A small network was shown many inputs. Here are its activations along a few directions, one row for each input.
Each table varies a few parts of the input and shows all the possible inputs, shuffled.
A made-up example of a description, with smaller parts first: one of 2 separate values, together with either a single point or one of 9 places around a ring or (one of 5 places around a ring, together with one of 6 places along a line).
Shared parts are said once, and a part with two or three values counts as separate values.
In the rows, zero is written as 128.

Other details of the inputs shift rows strongly along two fixed directions, in all tables alike. That doesn't count.

Rows:
r1: [ 87  54 122 118 183  50 195 100 161 110 174]
r2: [ 83  57 175 178 141  74 178  97 192  93 169]
r3: [154 116  77  51 115 107 161 156  31 135 115]
r4: [172 211 149 143  71 198  52 144 131 148  96]
r5: [113 130 158 153  82 152  87 158 124 124 128]
r6: [106 182 164 208 105 240  43 162 134 141  89]
r7: [188 193  70  47 122 137  96 139  72 159 106]
r8: [147 106  75  94 168  59 204  86  93  95 119]
r9: [162 155 123  96 138 142 116 131 144 170 135]
r10: [233 185 100  21  72 134 124 142  72 174 112]
r11: [116  80  63  42 147  50 174 132  70 113 144]
r12: [ 93 119 148 178 118 121 107 112 157  76 118]
r13: [ 98 121 194 210 132 194 111 145 173 156 142]
r14: [ 98  74 160 189 180  93 204  81 195 110 151]
r15: [ 71 136 141 191 144 168  67 134 170 115 123]
Each input here is: one of 3 separate values, together with one of 5 places around a ring.
Q: The inputs of r15 and r12 match in every part but the choice among 3 separate values. If r7 is changed in the same way as r15 into r12, which row does it become?
A: r4

Rows:
r16: [187 189 115  89 117 168  99 140  99 163 116]
r17: [ 56  56 140 173 175  97 167 113 171 102 154]
r18: [112 105 116 143 136  78 161  98 141  85 127]
r19: [ 95 179 163 194 103 238  22 180 142 151 105]
r20: [157  88  96  62 140  34 213 103 114 114 151]
r21: [162 178  97  96 103 166  87 151  83 150  95]
r22: [175 181 111 100  89 165 100 142  82 146  94]
r23: [149 153 128 118 134 139 128 123 132 144 122]
r24: [121  93 123 129 161  88 173 112 152 128 147]
r25: [163  88  95  63 147  42 221  96 102 117 144]
r26: [ 70  99 166 217 147 118 121  96 205  89 133]
r27: [135 152  96  87 109 136 103 155  68 133 108]
r28: [165 208 174 153  88 233  35 154 157 181 108]
r29: [ 47  89 172 227 136 119 118 121 189  74 139]
r30: [127 139 111 118 119 140 103 146  88 120 121]
r31: [ 88 127 157 194 129 146 103 113 176 111 131]
r32: [ 96  85 124 130 152  96 163 121 128 117 144]
r33: [155 109  82  81 132  69 175 103  92  98 118]
r34: [198 143  89  43 125  93 177 107  76 135 115]
r35: [100 141 184 201 136 168  98 110 205 129 138]
r36: [ 88  99 149 166 146 135 132 134 148 124 150]
r37: [140 146  96  75 104 126 104 147  70 126 117]
r38: [131 131 125 127 153 129 138 116 147 133 129]
r39: [112 151 167 159 101 200  67 161 140 163 134]
r40: [108 150 160 168 113 207  68 168 137 164 123]
r41: [155 152 123 103 126 159 115 150 125 171 130]
r42: [155 137 108  72  97 131 124 153  79 142 123]
r43: [107 157 137 158 112 182  66 162 114 134 108]
r44: [161 138 118  79 119 118 136 133 117 158 142]
r45: [128  83  81  76 138  45 184 111  74  79 128]
r46: [202 167 117  65  90 152 120 154  88 174 122]
r47: [ 98 110 126 168 151 106 139 105 153  97 132]
r48: [127 107 155 142 134 111 144 115 172 139 150]
r49: [215 158  84  29 112 109 153 122  65 146 112]
r50: [106 154 196 222 127 202  76 146 203 161 146]
r51: [121 147 117 140 129 156 103 136 127 133 112]
r52: [ 77  94 180 212 162 118 149 108 212 121 158]
r53: [140 166 125 111  89 168  63 159  91 136 105]
r54: [115  89 116 131 177  69 188  87 155 101 140]
r55: [ 91  86 155 166 138 116 156 121 151 114 142]
r56: [ 99  79 109 129 147  64 180 103 110  75 129]
r57: [149 114 104  61 115 103 143 137  82 138 132]
r58: [129 109 131 131 146  81 173  94 159 100 137]
r59: [175 151 113  67  87 161 109 165  67 161 116]
r60: [ 72  84 130 185 167  82 165  90 171  82 134]
Q: What do these inputs look like to the network?
A: one of 5 places around a ring, together with one of 9 places along a line
Q: The inputs of r57 and r59 match in every part but the place on the line of 9. If r26 is changed in the same way as r57 into r59, which row does it become?
A: r33
Q: Start at r19 and move only the place on the line of 9, one step at a time. The first step leads to r43. Which rows follow, in order?
A: r27, r30, r37, r53, r29, r45, r56
